Here are a small network's activations along a few directions, averaged over the inputs that share one value of a field.
Related values have similar rows: they may be neighbours, one step apart, or belong to one group.
In the rows, zero is written as 500.
Random noise pushes rows far along 3 fixed directions. That doesn't count. These rows show it; they differ only by the noise:
[511 473 532 414 525 577 395 543 560 442 456 526 406 659 523 496]
[540 528 579 578 638 590 440 601 596 386 545 402 506 583 567 530]
[527 438 447 882 591 491 507 666 488 497 579 361 565 600 497 548]
[488 399 446 449 437 527 398 537 491 525 418 582 372 714 466 482]
[516 388 471 587 532 587 363 549 506 490 441 475 461 722 547 488]


U, 13 values:
u9: [478 342 409 307 489 709 241 148 448 473 236 550 554 609 627 416]
u1: [448 494 424 692 659 353 668 475 390 547 514 468 571 354 490 505]
u4: [406 534 460 430 239 467 466 540 427 562 510 624 432 564 422 492]
u7: [581 630 783  78 607 765 316 486 593 215 466 363 621 274 673 445]
u5: [478 496 334 241 223 431 516 432 436 667 513 610 456 345 287 472]
u13: [495 397 503 441 556 424 595 379 490 524 416 544 393 513 553 463]
u12: [604 717 721 862 865 561 591 729 675 316 811 177 671 337 629 675]
u8: [419 713 637 258 418 577 543 556 493 440 590 577 536 406 496 461]
u2: [578 655 682 545 642 434 619 573 724 424 599 466 490 348 489 595]
u11: [539 455 476 525 413 544 387 566 518 494 444 504 520 672 556 418]
u3: [518 549 694 123 579 549 524 315 627 348 386 617 330 570 578 446]
u10: [539 561 475 467 502 475 554 423 413 558 546 425 625 311 565 494]
u6: [450 555 512 192 484 483 504 230 589 570 426 659 447 390 504 509]
U is arranged as a ring.
- A walk along U starts at u6 and steps to its neighbour u9. Put u4, u13, u12, u10 in the order it reaches them. => u10, u4, u12, u13
- Fewest steps between u7 and u2? => 5

W, 15 values:
w14: [497 494 471 349 258 532 393 454 540 624 406 566 570 500 532 398]
w4: [514 400 481 270 371 744 202 494 393 322 324 448 469 703 559 453]
w5: [526 506 513 637 295 462 562 602 399 588 404 479 568 589 471 440]
w7: [577 663 681 390 887 770 356 427 706 291 606 319 529 579 599 664]
w2: [483 620 481  90 305 523 392 458 432 525 503 631 458 380 452 480]
w15: [461 659 738 430 608 373 472 594 715 425 493 578 372 463 570 519]
w13: [448 390 387 594 569 525 595 478 377 614 598 390 685 310 468 616]
w6: [551 425 357 590 361 421 521 437 484 583 340 615 487 684 576 459]
w3: [500 665 637 538 586 596 501 668 546 356 708 495 378 450 346 511]
w12: [590 430 427 705 776 496 515 405 532 427 578 326 667 292 686 494]
w10: [478 268 418 553 679 528 433 497 450 606 318 525 368 776 567 428]
w11: [519 592 613 461 646 586 690 506 530 324 656 286 525 336 517 646]
w1: [471 228 296 730 520 480 442 276 383 635 433 520 551 720 672 511]
w9: [512 494 723 415 454 545 426 621 663 325 511 494 387 574 452 401]
w8: [471 567 482 598 474 388 550 380 489 652 434 634 616 404 485 380]
Each value of W is a pair of two hidden parts, and every pair occurs once (5 first parts, 3 second parts).
- w11 and w13 share the first part; w11 and w5 share the second. Which value has the first part of w5 and the second part of w13? => w14
- w12 and w1 share the first part; w12 and w8 share the second. Which value has the first part of w8 and the second part of w1? => w6

N, 13 values:
n12: [472 366 474 363 324 454 340 588 520 521 346 702 232 750 344 451]
n4: [497 280 346 718 291 673 273 546 224 650 459 391 598 785 531 513]
n10: [516 844 879 390 755 342 724 729 744 330 714 455 371 239 472 621]
n1: [467 525 394 365 376  95 854 601 549 565 551 778 154 436 194 549]
n5: [518 570 693 457 607 850 308 516 548 292 594 245 772 413 738 490]
n6: [515 513 583 720 869 490 553 395 575 463 541 373 576 377 597 548]
n3: [529 135 304 712 731 730 212 223 393 591 206 388 654 760 784 426]
n9: [413 279 296 243 338 555 366 146 403 673 257 726 447 637 547 309]
n7: [535 507 385 844 371 505 485 726 409 601 634 387 617 618 382 532]
n2: [564 579 541 980 455 418 705 848 498 466 710 322 598 444 350 560]
n13: [540 314 332 575 341 732 235 293 305 649 332 474 714 726 700 379]
n11: [468 482 277 778 426 330 625 505 316 599 615 430 692 242 378 584]
n8: [475 344 518 205 520 520 342 236 588 496 179 656 301 771 714 377]
N is arranged as a ring.
- Name the neighbours of n6, in listed order. => n3, n8
- Name the neighbours of n7, in listed order. => n4, n2
- Name the neighbours of n13, in listed order. => n5, n11
